Each row below holds a small network's activations on one input, seen along a few directions.
In each table, some parts of the input vary, and every possible input appears once, in random order.
A made-up example of a description, with smaller parts first: one of 6 places along a line, together with either a single point or one of 9 places along a line or (one of 2 separate values, together with one of 5 places around a ring).
Shared parts are said once, and a part with two or three values counts as separate values.
(in the rows, 128 means zero)

Other details of the inputs shift rows strongly along three fixed directions, in all tables alike. That doesn't count.

A family of inputs:
r1: [ 92  99 129 119 135 131 170 143 128  95 103]
r2: [119 120 116 119 122 135 179 155 133 134 115]
r3: [136 134 134 130 132 128  82 115 134 139 150]
r4: [101 101 146 131 146 111  78 136 146  83 136]
r5: [141 131 136 133 129 123  76 115 139 135 149]
r6: [ 95  95 117 133 125 122  96 159 164 108 134]
r7: [102 103 138 125 143 119  84 135 146  99 144]
r8: [134 129 123 134 138 130 152 121 113 125 127]
r9: [121 110 125 117 138 130 163 142 119 106 126]
r10: [119 117 137 114 137 125 155 133 122 112 123]
r11: [106 105 115 111 115 127 174 157 141 123 123]
r12: [141 190 165 178 139  99  65 108  97  72  79]
r13: [102 115 117 122 124 132 170 152 129 109 107]
r14: [148 119 114 123 121 129  86 118 141 158 163]
r15: [160 154 122 115 119 139 143 105 113 181 145]
r16: [110 113 124 115 120 132 172 144 137 127 116]
r17: [112 116 112 121 122 132 170 156 136 126 115]
r18: [ 96  98 115 116 126 138 172 151 134 112 113]
r19: [162 158 120 119 119 140 144  99 112 181 144]
r20: [162 161 115 127 101 137 142 127 128 176 128]
r21: [164 153 119 129 124 135 145 106 107 161 137]
r22: [163 164 118 133 102 139 145 126 124 175 125]
r23: [172 223 161 178 137 118 120 100  70 110  65]
r24: [132 130 126 135 108 129  77 123 154 149 143]
r25: [101  93 137 127 144 111  93 134 149 100 142]
r26: [116 120 136 114 141 128 149 131 120 113 127]
r27: [151 125 117 134 121 131  81 116 140 158 161]
r28: [156 120 110 120 115 139  91 123 142 165 169]
r29: [164 152 128 121 120 130 135 103 115 171 139]
r30: [124 118 136 116 140 126 160 131 119 116 123]
r31: [101  99 139 134 146 109  86 126 147  94 139]
r32: [129 137 139 150 120 123  43 111 141 123 131]
r33: [109  87 122 131 140 125  85 144 152 103 152]
r34: [152 130 118 129 115 137  80 122 139 155 163]
r35: [128 198 180 173 163 102 149 105  60  38  28]
r36: [155 157 123 131 104 141 137 112 126 173 124]
r37: [117 116 136 120 144 116 155 124 120 108 120]
r38: [131 134 125 122 135 135 157 116 116 144 133]
r39: [120 120 106 119 108 146 181 147 133 149 122]
r40: [118 120 132 114 142 129 156 130 117 119 128]
r41: [113 111 111 120 115 148 180 143 129 142 119]
r42: [102 100 134 124 144 119  98 132 144 111 145]
Each input here is: one of 2 separate values, together with either one of 9 places around a ring or (one of 3 separate values, together with one of 4 places along a line).
The inputs of r14 and r27 match in every part but the choice among 2 separate values. If r9 is changed in the same way as r14 into r27, which row does it become?
Answer: r34
Which other rows does r7 become when the place on the line of 4 takes its other values? List them by row number.
Answer: r3, r38, r42
Which other rows does r29 become when the place on the line of 4 takes its other values? List them by row number.
Answer: r10, r30, r37

A family of inputs:
r43: [ 85  58  99  95 128 136 154 153 167 137 163]
r44: [ 98  50 104  97 131 133 167 172 169 130 162]
r45: [ 68  90 112 133 133 121 132 189 159  73 102]
r46: [ 83  40  99  79 121 142 169 174 173 129 171]
r47: [123 127 144 139 140 105  76 122 138  93 123]
r48: [115 128 145 131 139 105  74 125 137  97 126]
r49: [158 136 114 117  88 146  35  95 167 217 190]
r50: [128 126 136 134 139 115  85 137 138 113 142]
r51: [133 157 138 139 136 130 166 106  99 134 103]
r52: [148 148 126 135 141 140 174 118  93 139 118]
r53: [180 124  96 111  82 144  62 117 170 219 203]
r54: [130 128 136 150 141 110  77 121 126  96 132]
r55: [139 156 136 128 137 133 164 109  93 129 103]
r56: [ 98  70 100  90 129 152 237 158 127 131 138]
r57: [131 171 133 147 103 139 165 140 115 129  83]
r58: [147 155 139 132 141 134 164 123  95 123 107]
r59: [107 128 154 155 148 101  66 115 134  78 111]
r60: [150 159 133 125 130 128 171 125  95 129 113]
r61: [138 162 143 125 126 127 169 116 106 138 104]
r62: [114 127 120 154 103 127  82 142 146 105  96]
r63: [192 167 104 118  90 150 147  94 126 231 160]
r64: [134 123 133 145 139 116  80 125 134 117 143]
r65: [109 134 162 152 149  98  62 119 134  68 104]
r66: [143 151 128 140 139 135 166 114  89 124 114]
r67: [142 157 138 121 130 132 167 113 100 134 105]
r68: [137 157 140 120 123 138 175 114 104 145 107]
r69: [125 127 143 143 150 120  68 120 124  97 133]
What is each input in this table made of?
Answer: either one of 3 separate values or (one of 4 places along a line, together with one of 6 places around a ring)
Which other rows does r47 become when the place on the ring of 6 takes its other values? List them by row number.
Answer: r43, r48, r55, r63, r67

A family of inputs:
r70: [150 177 140 139 120 129 106 110 107 141 112]
r71: [135 104 115 103 117 131 112 134 152 152 165]
r72: [156 174 140 126 111 125 116 102 120 153 114]
r73: [163 166 123 137 126 128 119 100 104 150 128]
r74: [136 164 153 162 158 101  98 102  94  76 102]
r75: [144 119 117 120 122 132 111 120 133 143 148]
r76: [152 178 142 133 110 130 115 110 112 142 108]
r77: [154 167 139 148 129 123 114  92 104 146 117]
r78: [107  97 114  99 137 127 186 152 134 123 136]
r79: [129 124 120 141 134 129  93 125 136 129 141]
r80: [113  99 121 117 131 134 165 147 122 104 123]
r81: [129 153 148 136 146 126 183 118  95 117  95]
r82: [141 152 145 143 153 125 164 129  90  93  87]
r83: [155 173 135 140 125 135 115 108 110 154 118]
r84: [130 127 117 130 124 128  97 127 131 128 143]
r85: [ 84 110 147 124 141 122 151 154 129  78  97]
r86: [114 123 130 136 118 133  90 128 143 121 128]
r87: [108 101 114 110 139 138 182 157 133 124 134]
r88: [124 117 115 111 121 130 105 143 145 140 159]
r89: [101 107 125 123 129 134 167 140 135 116 112]
r90: [172 161 141 138 127 129 119 105 107 150 132]
r91: [102  92 122 105 145 120 183 149 135 113 136]
r92: [124 124 122 129 125 126  98 120 136 133 131]
r93: [112 107 129 126 120 119  87 121 158 131 147]
r94: [117 117 128 123 122 134  97 137 147 138 146]
r95: [164 141 100 106  98 165 228 113 116 229 147]
r96: [119  99 125 119 141 124 169 134 122 108 129]
r97: [168 166 135 135 120 140 114 118 104 147 129]
r98: [132 109 118 133 127 129 100 123 145 145 161]
r99: [ 89 116 163 158 174  91  54 133 132  34 116]
r100: [133 150 145 116 125 123 205 117 110 136 100]
r101: [118  98 121 108 109 131 103 132 175 163 165]
r102: [115  99 125 113 121 121  96 132 164 148 159]
r103: [128 121 116 134 125 135  99 129 134 133 149]
r104: [126 102 116 125 135 137 166 142 125 120 126]
r105: [136 109 118 128 118 139 102 134 137 137 151]
r106: [ 94 114 159 143 161  97  63 144 124  34 108]
r107: [118 101 121 123 114 131 100 124 164 152 156]
r108: [113  92 126 105 141 122 179 146 134 116 135]
r109: [152 176 143 139 118 131 113 108 116 146 112]
r110: [127 113  99 141 108 129 158 164 147 129 113]
r111: [117 129 129 129 114 127  92 125 139 121 124]
r112: [141 105 119 128 123 133 104 123 142 145 159]
r113: [ 98 105 126 130 140 135 155 143 123 102 112]
r114: [146 130 101 141  96 128 115 158 160 157 132]
r115: [123 148 134 137 135 131 160 123  94 107  90]
r116: [ 94 109 129 116 130 124 165 135 130 103 104]
r117: [123 112 115 116 120 137 104 145 147 144 165]
r118: [153 166 128 145 125 137 115 104 111 153 118]
r119: [122 156 149 133 150 116 169 121  92  97  81]
The inputs of r80 and r106 match in every part but one. If r93 is changed in the same way as r80 into r106, which row does it become?
Answer: r100
The inputs of r76 and r111 match in every part but one. If r70 is changed in the same way as r76 into r111, which row does it become?
Answer: r115
What is each input in this table made of?
Answer: one of 2 separate values, together with either a single point or (one of 4 places along a line, together with one of 6 places around a ring)
Which other rows does r74 become when the place on the ring of 6 takes its other values? List them by row number.
Answer: r73, r79, r84, r98, r103
Start at r90 and move only the place on the line of 4, one step at a time. The first step leads to r99. Which rows follow, in order?
Answer: r81, r101
Start at r71 and move only the place on the line of 4, one step at a time. The first step leads to r78. Which rows follow, in order?
Answer: r119, r72

A family of inputs:
r120: [137 146 137 128 148 104  64 107 136 125 157]
r121: [106 135 156 135 125 119  34 114 151 118 129]
r122: [176 190 159 136 133 126 108  77  83 147 114]
r123: [147 218 168 154 129 121  92 100  93 129  90]
r124: [164 193 149 156 121 117  88 130 106 116  97]
r125: [135 142 138 117 138 135 214 160 100  94  84]
r126: [129 103  89 114  82 147 114 149 189 203 179]
r127: [149 100 108 110 105 150 118 109 150 201 178]
r128: [ 69  72 127 125 127 126 147 143 148  90 108]
r129: [146 137 118  99  90 148 152 111 135 188 131]
r130: [146 102 104 114 103 148 113 110 144 183 189]
r131: [121 133 145 133 116 113  26 109 156  97 128]
r132: [114 129 161 136 182 100 118 132 103  48 115]
r133: [182 199 152 160 121 102  70 112  84 109  93]
r134: [ 88  33  91 117 115 123 103 181 197 118 165]
r135: [106  92 106 112 111 141 195 134 150 135 122]
r136: [ 79  67 126 118 162 113 147 141 148  92 125]
r137: [ 61  74 129 122 136 130 148 149 153 102 117]
r138: [147 101  86 116  86 151 118 158 186 201 175]
r139: [130 113 120 123 156 131 214 135 105 121 124]
r140: [117 132 142 106 158 121 207 124  99 113 100]
r141: [200 158 103 125  87 166 168 127 125 216 145]
r142: [163 154  82 134 108 184 175 119  94 201 136]
r143: [ 52  76 128 145 171 118  43 162 131  24 121]
r144: [ 80  71 119 120 164 109 155 146 148  88 142]
r145: [128 154 124 150 140 112 232 127  83 100  70]
r146: [ 96 139 139 139 139 136 215 144 104 114  84]
r147: [188 219 135 152 114 108 106  92  85 141  98]
r148: [128 128 155 132 140 113  37 106 128  92 154]
r149: [142 123 151 128 143 114  38 115 138 109 162]
r150: [163 104 104 114 109 148 121 117 145 194 192]
r151: [105 158 147 128 139 122 213 156  99  88  70]
The inputs of r146 and r123 match in every part but one. If r130 is changed in the same way as r146 into r123, which row does it become?
Answer: r148
What is each input in this table made of?
Answer: one of 2 separate values, together with either a single point or one of 6 places around a ring or one of 9 places around a ring
Which other rows does r149 become when the choice among 2 separate values takes its other values? List them by row number.
Answer: r150
